Small tables with named rows and columns. After each table, cells are looked up by row and column.

pepag =
	situfad	dume	lubi	sodosu
dovukas	-0.21	-0.11	-0.86	0.02
vip	-0.77	0.07	-0.47	-0.16
tima	-0.46	0.11	-0.74	-0.13
melo	-0.83	-0.30	-0.38	-0.51
bop	0.12	-0.48	-0.78	-0.23
ragor	-0.61	0.15	-0.42	-0.17
giv	0.03	-0.64	0.12	-0.82
keruvu	0.11	-0.44	-0.21	-0.33
muk	-0.03	-0.67	0.03	-0.80
karik	-0.66	-0.01	-0.63	-0.32
fepar	-0.83	-0.08	-0.42	-0.49
mulumi	-0.48	0.30	-0.79	0.51
fep	-0.01	-0.21	-0.91	-0.06
madaba	0.02	-0.59	-0.08	-0.56

What is the sodosu of tima in pepag?
-0.13
What is the lubi of vip in pepag?
-0.47
What is the lubi of fep in pepag?
-0.91
What is the dume of mulumi in pepag?
0.30
What is the situfad of vip in pepag?
-0.77
What is the sodosu of keruvu in pepag?
-0.33
What is the sodosu of muk in pepag?
-0.80

rel =
fields: gav, fibu, daf, tenafi, noroz, purorep, ligor, zal, pipalof, zezake
zes: [5527, 4756, 6281, 6599, 5352, 5854, 5834, 5753, 6882, 4970]
muz: [2928, 4841, 6898, 7665, 5911, 3927, 4569, 8860, 4870, 4602]
gadelo: [5380, 5266, 3496, 4097, 4355, 7307, 6123, 4463, 5289, 5777]
lorozez: [4221, 4250, 7432, 3221, 5231, 7565, 6095, 8702, 6023, 4988]
bururu: [5575, 4953, 3919, 4416, 5549, 8971, 5621, 5088, 4339, 4085]
kifu: [7173, 6179, 4068, 6466, 4496, 8234, 4400, 5478, 5275, 4265]
zut: [4045, 5797, 6286, 4724, 5188, 4962, 5337, 7979, 3963, 4358]
ziv: [4693, 4326, 5906, 5028, 4872, 5211, 4601, 2262, 4329, 5723]
nibar: [5701, 4641, 4058, 5204, 4229, 3058, 5631, 887, 3555, 5202]
robu: [5577, 3948, 3902, 5620, 5629, 1050, 5299, 5080, 3784, 5952]
dibiv: [5413, 2256, 6449, 2572, 5525, 5535, 5218, 6216, 4129, 3891]
bipego: [7125, 6467, 3625, 4358, 4358, 3819, 5259, 6399, 5638, 5968]
tatepo: [5702, 4471, 3723, 5038, 5518, 8291, 3430, 6476, 6024, 5343]

nibar, ligor => 5631
nibar, gav => 5701
tatepo, noroz => 5518
gadelo, ligor => 6123
gadelo, noroz => 4355
lorozez, fibu => 4250
nibar, zezake => 5202
muz, noroz => 5911
robu, fibu => 3948
muz, gav => 2928
lorozez, gav => 4221
tatepo, zal => 6476
kifu, pipalof => 5275
Row with the largest tenafi: muz

nefenon
fields: liv, bofa
delamu: [202, 1521]
zorel: [-9318, -3983]
tupuvum: [8092, 3514]
pileb: [-1322, -448]
nutir: [7017, -1134]
sedodov: [-1695, -2083]
rikufud: [2781, -935]
nogul: [-7964, -724]
golu: [-2966, -895]

zorel, bofa -> -3983
pileb, bofa -> -448
delamu, bofa -> 1521
rikufud, liv -> 2781
pileb, liv -> -1322
golu, liv -> -2966
golu, bofa -> -895
nogul, liv -> -7964
tupuvum, liv -> 8092
nogul, bofa -> -724
nutir, bofa -> -1134
sedodov, liv -> -1695
tupuvum, bofa -> 3514
sedodov, bofa -> -2083

romuse
|  | misalop | pek | zaf | ketode | bur |
|---|---|---|---|---|---|
| zesomig | -0.7 | 0.0 | -0.2 | -0.4 | 0.3 |
| daf | 0.2 | -0.3 | -0.8 | -0.3 | -0.6 |
| rabe | 0.4 | 0.4 | -0.2 | -0.6 | -0.4 |
| ver | -0.4 | 0.6 | -0.2 | -0.3 | 0.1 |
| sel | 0.1 | -0.3 | 0.1 | 0.7 | -0.8 |
| gur | -0.2 | -0.7 | -0.6 | 0.3 | -0.8 |
| zeda | 0.0 | -0.1 | -0.7 | 0.1 | -0.5 |
| ragozud | -0.9 | -0.5 | 0.6 | 0.5 | 0.7 |
| risopi | 0.0 | 0.5 | 0.7 | -0.2 | -0.8 |
| gimira | -0.1 | -0.4 | 0.3 | 0.2 | 0.1 |
| daza | -0.3 | 0.0 | 0.7 | -0.4 | 0.7 |

What is the bur of zeda in romuse? -0.5
What is the zaf of zeda in romuse? -0.7
What is the misalop of zeda in romuse? 0.0
What is the zaf of risopi in romuse? 0.7
What is the misalop of risopi in romuse? 0.0
What is the ketode of gur in romuse? 0.3
What is the bur of gimira in romuse? 0.1
What is the bur of risopi in romuse? -0.8
What is the misalop of gur in romuse? -0.2
What is the misalop of zesomig in romuse? -0.7
What is the bur of daza in romuse? 0.7
What is the bur of daf in romuse? -0.6
What is the ketode of gimira in romuse? 0.2
What is the misalop of rabe in romuse? 0.4
What is the ketode of ragozud in romuse? 0.5
Row with the largest pek: ver

pozilod:
	dozub	kar	detiru	fud	zikata	babus	zimere	dag	befa	bogili
tep	-2.0	0.2	-3.0	-7.8	-5.1	-0.9	4.2	-5.7	1.9	3.4
siza	-1.2	-3.3	-4.5	-7.8	-5.9	-0.9	-1.9	-6.6	4.0	-6.3
roz	-2.4	0.3	-1.7	-6.9	-4.1	-1.2	4.3	-2.4	-3.3	4.2
zozufon	-5.5	-7.6	-0.3	-3.3	-2.5	-2.7	2.3	-6.5	3.4	-8.1
gim	-1.0	0.8	-4.2	-8.4	-5.5	-0.9	3.0	-3.9	-0.1	3.9
poz	-4.5	-7.0	-1.3	-7.7	-3.6	-1.2	4.4	-1.9	-3.7	3.5
nage	-5.5	-5.9	-0.2	-2.2	-2.5	-2.8	2.1	-6.7	3.8	-8.1
zapuv	-2.7	-8.0	-4.4	-8.1	-4.3	-1.0	-1.4	-4.9	2.5	-6.7
merupiv	-1.9	1.2	-1.0	5.9	-1.1	-3.3	-4.8	-2.1	-2.3	-7.6
tizir	-0.9	-4.4	-4.4	-6.8	-3.1	-2.2	-3.9	-0.4	-5.2	4.2
zafi	-5.4	-6.8	-0.2	3.2	1.2	-3.3	-4.5	-1.8	-3.2	-8.5

What is the babus of gim in pozilod? -0.9
What is the dozub of zozufon in pozilod? -5.5
What is the zikata of zapuv in pozilod? -4.3
What is the zimere of nage in pozilod? 2.1
What is the detiru of zapuv in pozilod? -4.4
What is the dozub of zafi in pozilod? -5.4
What is the befa of zapuv in pozilod? 2.5
What is the befa of siza in pozilod? 4.0
What is the kar of nage in pozilod? -5.9
What is the kar of gim in pozilod? 0.8

